Each row below holds a small network's activations on one input, seen along a few directions.
In each table, some parts of the input vary, and every possible input appears once, in random order.
A made-up example of a description, with smaller parts first: one of 5 places around a ring, together with either a single point or one of 9 places along a line or (one of 3 separate values, together with one of 4 places along a line).
Shared parts are said once, and a part with two or three values counts as separate values.
In the rows, 128 means zero.

Other details of the inputs shift rows strongly along two fixed directions, in all tables alike. That doesn't count.
To show where, the next rows are all for the same input, with only those details redrawn:
[ 78 100 122  31  76 110 226  92  98 156  75]
[147  75 206 126 207 101 233 167 142 108 102]
[169 200 126 185 146 203  97 142 115 113 211]
[ 95 139 106  64  73 144 181  94  95 152 117]
[156  95 198 144 206 118 209 168 141 105 123]
[112 167 100  96  80 168 147 100  95 144 150]

Rows:
x1: [119 145  97 161 116 196  76  97 123 109 179]
x2: [ 94 168  87 107  80 120  87 116 136 167 126]
x3: [150 129 119 214 176 182  87 173 118 115 176]
x4: [ 90 106 139  53  57  82 176  65 130 149  30]
x5: [112 141  82 158 125 167  52 125 102 124 180]
x6: [157  80 187 158 219  65 151 160 176 139  75]
x7: [172 155 128 189 128 187  68 146 111 109 223]
x8: [ 98 108 103  47  76 128 138  78 104 129 123]
x9: [170 204 113 201 131 154  58 128 170  97 203]
x10: [142 149 104 198 154 182  46 159 107 113 200]
x11: [ 81  93 101  74  64 142 145  89 103 136 119]
x12: [151 192  94 182 184 170  61 133 116 118 205]
x13: [140  53 170 114 242  71 187 167 149 107  88]
x14: [143  70 193 120 231  85 214 136 160  96 107]
x15: [ 61 106 114  24  23  70 204  88 133 154  48]
x16: [131 200  83 156  77 158  69 148 129 169 166]
x17: [101 150 107  85  46 104 136  78 130 122  83]
x18: [176  85 215 185 209  73 176 195 156 118  58]
x19: [175 220  85 221 134 156  19 135 141 101 184]
x20: [114 155  98  81  84 169 123 100 105 132 144]
x21: [134 179  87 137 130 178  69 143  98 131 173]
x22: [ 65  99 122  22  92 100 206  70 108 144  76]
x23: [152 114 176 174 190  73 135 172 159  92  87]
x24: [ 64 101 112  43  67  67 177 119 133 185  49]
x25: [116 132 114  87  77 112 132  69 148 166  91]
x26: [ 92 126 100  46  85 136 149  81 111 134 112]
x27: [177 110 166 157 223 134 140 148 162  84 158]
x28: [ 81  89  76  67  92  98 115  88  91 151 124]
x29: [159 162 125 175 200 163  68 165 123 104 182]
x30: [100 141 110  77  40 119 161 109 141 174 102]
x31: [151 201  93 179  83 146  71 147 116 125 144]
x32: [146  56 219 144 226  49 179 176 175 136  47]
x33: [100 167  70 113  80 102  95 108 135 144 125]
x34: [131 198  95 165  96 141  65 151 131 130 162]
x35: [112  26 179 147 229  89 180 165 145 104  81]
x36: [152 164 108 132 105 185  76 118 107 111 194]
x37: [123 191  93 145 134 174  82 134  92 137 178]
x38: [179 115 193 190 215  98 140 166 209 104 146]
x39: [154  76 162 188 217 143 137 137 164  83 151]
x40: [ 91 142 114  70  47 115 150  99 144 166 100]
x41: [189 148 145 178 159 180  97 161 123  97 202]
x42: [139 199  91 171  87 144  77 159 127 138 164]
x43: [118  23 165 148 235  82 181 155 152 105  85]
x44: [155  63 225 160 227  46 180 172 166 109  36]
x45: [123  20 168 139 229  68 175 162 147 104  96]
x46: [149 152 119 202 145 211  71 132 128  99 198]
x47: [123 144  93 148 123 153  45 125  94 127 191]
x48: [ 64  95  79  88  85 141 133 104  91 153  97]
x49: [101 115  78 104  86 152 105  73 117 126 157]
x50: [148  72 221 146 202  51 203 172 196  86  83]
x51: [167 163  91 174 172 165  38 139 114 108 210]
x52: [159  61 236 142 211  66 195 154 191 121  61]
x53: [ 89 108  88  54  84 119 128 112  81 150 110]
x54: [139 100 183 161 200  60 154 186 174 103  96]
x55: [ 87  95  89  74  69 114 133 119  75 163 120]
x56: [172  60 236 150 195  75 216 176 181 133  59]
x57: [ 88 164  82  92 112 143 108 101  89 147 139]
x58: [100 123  87 119  69 183 129  98 103 138 139]
x59: [126 169  89 117  60 120 108  74 139 116 115]
x60: [ 94 107 141  55  48  89 184  77 124 155  29]
x61: [156 126 142 194 171 175  79 138 140  86 199]
x62: [105 104  89  48  83 122 140  69 112 130 127]
x63: [132 167 103 118  67 133 100  63 135 139 105]
x64: [167 179 151 183 178 184 105 146 128  99 198]
x65: [168 128 140 201 155 185  97 159 129  99 198]
x66: [162  60 210 162 233  41 181 162 174 110  41]
x67: [159 127 166 178 219 132 151 191 122 116 149]
x68: [155  45 187 141 210  87 162 142 155  90 140]
x69: [116 171 101 124  68 130  88 106 106 157  90]
x70: [169  90 220 157 188  96 172 161 178 127  85]
x71: [130 176 102 123  38 135 125 106 121 127 111]
x72: [179 197 123 211 134 172  49 164 133 157 168]
x73: [189  86 233 182 196  89 193 175 172 103  70]
x74: [ 87 141 111  69  56 109 140  87 151 160 103]
x75: [ 96 122  86  99  84 135  87 117  79 148 151]
x76: [ 99 145 106  81  33 108 167 110 133 147  97]
x77: [ 95 139 106  64  73 144 181  94  95 152 117]
x78: [ 64 111  97  41  35  61 174  99 107 154  22]
x79: [171 198 126 206 141 170  35 155 136 149 167]
x80: [171 164 124 183 182 173  88 186 114 117 183]
x81: [ 83 111 123  47  33  76 192  85 125 135  36]
x82: [ 94 119  73 116  79 152 105 126  84 153 142]
x83: [135 147 110 143 107 169  62 103 111 111 203]
x84: [122 155  94  86  76 171 135 109 101 139 145]
x85: [132 187  82 159 118 137  56 127 152 153 168]
x86: [164 145 128 175 191 154  58 162 116  99 192]
x87: [165 155 131 184 135 185  56 137 115 101 223]
x88: [ 82  72 101  30  81  90 183 121  82 161  73]
Q: What do these inputs look like to the network?
A: one of 2 separate values, together with one of 4 places along a line, together with either one of 5 places around a ring or one of 6 places along a line
Q: The inputs of x12 and x67 match in every part but the place on the line of 4. If x9 is changed in the same way as x12 into x67, which row does it become?
A: x76
Q: The inputs of x48 and x35 match in every part but the place on the line of 4. If x64 is changed in the same way as x48 into x35, which row does it become?
A: x22
Q: List by row number the other rows that have the place on the line of 4 and the choice among 2 separate values in common with x67.
A: x3, x16, x18, x31, x42, x55, x72, x80, x82, x88
Q: List by row number the other rows that have the place on the line of 4 and the choice among 2 separate values in common with x33.
A: x6, x12, x13, x19, x28, x43, x45, x51, x66, x85
Q: Change only the place on the line of 6 in x46. List by row number the other rows that result.
A: x11, x20, x36, x64, x87
Q: Change only the choice among 2 separate values in x62. List by row number the other rows that result.
A: x51

Rows:
x89: [105 117  82  81  78 151 150  98 110 121 113]
x90: [111  69 165  74 142 110 197 110 126 156 100]
x91: [155 192 111 170 124 144  96  98 162 104 171]
x92: [132 117 142 141 168 150 166 157 148 121 153]
x93: [ 96  87 157 122 129  92 159 142 134 153  32]
x94: [ 94  64 140  82 144  81 173 138 123 148 108]
x95: [124  72 133 103 146  99 143 140 113 117 112]
x96: [104 145  93  87  72  94 141  77 148 128 116]
x97: [170 128 159 172 174  90 117 145 180  96 156]
x98: [115 123 120  93  61 129 118  64 144 154  97]
x99: [139 114 154 174 215 129 118 149 114  99 132]
x100: [ 97 128  96  99  95 127 101 109  92 142 154]
x101: [140 114 145 132 110  79 172 168 127 143  98]
x102: [125 140 103 132 119 140  77 121  91 118 172]
x103: [131 112 133 118 158  69 137 108 157 132  95]
x104: [138 119 170 175 122 126 129 169 153 113 112]
x105: [ 94 146 104 107  89 153 134  95 100 125 150]
x106: [143 139 135 159 188  95 119 117 163 120 110]
x107: [107  65 119  90 163 104 171 128 120 128  61]
x108: [163  97 160 132 165 147 137 127 120 112 135]
x109: [113 151  87 109  72 103 135 123  97 179  86]
x110: [154 172 161 157 212 111 119 173 154 117 110]
x111: [185  95 161 150 186 155 132 144 139 105 141]
x112: [159 116 188 162 129 141 125 145 146 137 103]
x113: [175 125 170 142 169 104 140 104 172 120 125]
x114: [112 191  96  86 102 117  98 121 119 154 112]
x115: [156  99 145 166 201 129 111 160 121 102 139]
x116: [ 99 105  91  75  73 125 128 110  97 125 128]
x117: [ 79 117  88  82 103 125 127 103  99 168 124]
x118: [122  87 139  90 136  46 159 109 159 133  86]
x119: [142 111 134 149 180 134 117 174 141 134 171]
x120: [160 224 134 143 127 167  94 132 138 121 156]
x121: [108 130  86 102  81 149 122 109 100 113 143]
x122: [161 136 160 152 163 109 147 104 171 109 125]
x123: [137 113 149 156 167 130 124 165 138 116 179]
x124: [147 107 173 135 167 140 141 123 121 123 148]
x125: [ 98 121  93  84  78 146 150  93  98 119 116]
x126: [132 104 139 134 162 130 141 172 146 127 166]
x127: [140 108 157 168 205 122 115 156 121 113 152]
x128: [108  67 146 104 119  62 145 120 162 135  71]
x129: [116  60 129  84 132 102 191 138 133 104  88]
x130: [140 166 122 188 110 159  50 149 126 144 137]
x131: [122 155  81 146 133 173  72 113  93 125 147]
x132: [178 134 155 190 163  96 127 191 134 134 131]
x133: [100 181 106  63  70 111 143 119 130 135 105]
x134: [176 149 166 197 160 121 164 179 143 115 126]
x135: [144 155 120 130 112 178  87  92  92 125 175]
x136: [ 97  68 142  87 155  83 165 121 100 126  84]
x137: [121 106 135 142 203 134 145 160 139 142 125]
x138: [153  79 132 134 171 117 124 161 133 107 131]
x139: [122  88 165 108 151 119 179 112 110 107 107]
x140: [ 92 121  93 104  77 105  99  85 138 154  87]
x141: [ 95 126 100  74  88 159 162  98 115 163 129]
x142: [159 197 110 168  81 163 115 125 110 149 143]
x143: [130 109 149 172 176 105 113 130 168 120  88]
x144: [103 143 107 103  94 165 136  92 107 150 150]
x145: [113 154  95 109  47 111 161 127 109 155 102]
x146: [ 96 131 102  99  84 131 112 112  98 131 161]
x147: [ 88 128 103  85  81 138 151  87  90 117 123]
x148: [122 180 125  53  78 128 136  95 123 159  98]
x149: [142 147 110 136 113 181 106 104 102 112 157]
x150: [ 93  79 150  90 141 105 210 126 132 130 102]
x151: [131 154 104 157  79 137  62 114 154 121 159]
x152: [138 182 106 181  90 168  70 102 158 110 163]
x153: [111  87 149 109 143 104 171 132 115  95 119]
x154: [153 113 182 167 192 143 148 142 130 100 155]
x155: [107 101  80  72  72 129 129 114 109 127 124]
x156: [104 171 107  59  70 100 129 126 127 142 112]
x157: [148 178 115 177  94 174  67  91 154 120 159]
x158: [ 84  78 143  95 167  93 175 120 109 137  78]
x159: [151 145  83 157 145 171  62 136 112 118 165]
x160: [106 155 120 135  48 155 117 117 126 139 106]
x161: [ 71 127  85  88 112 134 132  98  99 167 112]
x162: [143 163 132 183  85 156  60 159 136 127 158]
x163: [142 111 163 169 131 112 102 172 143 133 109]
x164: [179 131 173 159 144 117 164 153 132 147 106]
x165: [ 92  73 152  89 134  90 195 129 121 114 105]
x166: [155 160 119 144 137 197  96 127 129 151 196]
x167: [127 164  82 148 139 178  71 140 117 154 188]
x168: [145 111 151 160 187 142 151 181 156 110 170]
x169: [147 184 132 184  79 190  72 125 127 134 145]
x170: [149 144  99 133 113 186 106 109 114 114 154]
x171: [118 110 135 121 139  74 187 147 119 163  44]
x172: [158 184 165 147 167 128 139 164 160  99 132]
x173: [123 143 108 132 107 145  88 125  97 106 179]
x174: [127 163 102 162  81 146  76 107 158 114 154]
x175: [140 112 160 167 185 133 146 169 146 103 171]
x176: [139 197 110 116 114 124  78 144 130 136 148]
Q: The inputs of x118 and x97 match in every part but one. If x100 is changed in the same way as x118 into x97, which row does it become?
A: x146
Q: The inputs of x167 and x141 match in every part but one. If x109 is changed in the same way as x167 into x141, which row does it become?
A: x142
Q: What do these inputs look like to the network?
A: one of 8 places along a line, together with either one of 5 places around a ring or one of 6 places along a line
Q: List by row number the other rows that have the place on the line of 8 in common with x93.
A: x99, x106, x107, x110, x131, x137, x143, x158, x161, x171
Q: Start at x163 and move only the place on the ring of 5, one step at a time. The first step leads to x128. Which rows follow, in order?
A: x118, x176, x132
Q: Start at x108 and move only the place on the line of 8, one step at a time. The first step leads to x149. Which rows follow, in order?
A: x125, x121, x116, x95, x115, x131
Q: Change only the place on the line of 6 in x124. List by row number the other rows that result.
A: x90, x108, x111, x135, x166

Rows:
x177: [111  57 161  84 168  93 199 116 129 111  86]
x178: [126 165  56 168 125 178  17 125  95 131 200]
x179: [ 92 143  99  82  36 119 150  99 113 162  85]
x180: [110  57 168  82 189  83 216 152 129 131  83]
x181: [112  40 175  97 166  94 221 155 126 118  83]
x182: [ 82 122  86  51  65 132 153 102  85 150 120]
x183: [188 152 176 212 175 148 102 163 160 109 151]
x184: [186 163 168 206 185 137  98 151 166  94 149]
x185: [134 200  73 184  97 156  10 128 123 142 168]
x186: [184 123 190 195 197 107 125 160 192  88 139]
x187: [ 95 153  96  69  44 108 146 103 111 162  89]
x188: [158  92 171 164 203 127 136 146 156  84 167]
x189: [123 165  80 130  82 201  76  96  91 138 187]
x190: [ 90 159  92  67  59 110 145  97 116 174  85]
Q: The inputs of x188 and x186 match in every part but one. If x177 is changed in the same way as x188 into x186, which row does it become?
A: x184
Q: What do these inputs look like to the network?
A: one of 2 separate values, together with either a single point or one of 6 places along a line
Q: Change only the choice among 2 separate values in x180. List by row number the other rows that result.
A: x190

Rows:
x191: [ 65  97  82  39  53 115 168  91  78 176  74]
x192: [140  65 172 137 174  99 169 141 152  99 119]
x193: [150 104 191 147 163  74 156 158 176 134  76]
x194: [174 204 100 225 150 218  23 161 104 116 231]
x195: [ 90 177  94  69  24 153 155  74 104 158 117]
x196: [159 194  95 182 157 188  47 128 114 120 210]
x197: [155  93 173 172 200 124 143 189 136 105 144]
x198: [104 193  53 106  78 180  60  89  94 141 183]
x199: [ 60  99  85  38  53 117 163  99  83 165  82]
x200: [163 106 199 159 175  67 157 168 171 116  79]
x201: [130  94 148 136 152 128 135 128 137 104 129]
x202: [136  81 186  77 142  91 236 134 149 124  67]
x203: [134  80 167 122 202  92 169 155 147 107 120]
x204: [ 62  88  88  36  45 114 162  59  99 155  74]
x205: [138  81 165 123 199  88 173 154 148 107 124]
x206: [174 203  97 220 138 208  29 163 112 112 243]
x207: [ 65  92  85  37  40 113 157  64 105 149  89]
x208: [118 219  60 142  44 154  56  99 125 152 139]
x209: [150 107 181 146 167  62 166 160 164 113  66]
x210: [167 106 164 187 193 143 116 145 144  98 154]
x211: [105 192  53 108  78 180  61  84  90 148 177]
x212: [175 141 177 207 190 109 114 175 184 118 121]
Q: What do these inputs look like to the network?
A: either one of 2 separate values or one of 5 places around a ring or (one of 3 separate values, together with one of 5 places along a line)
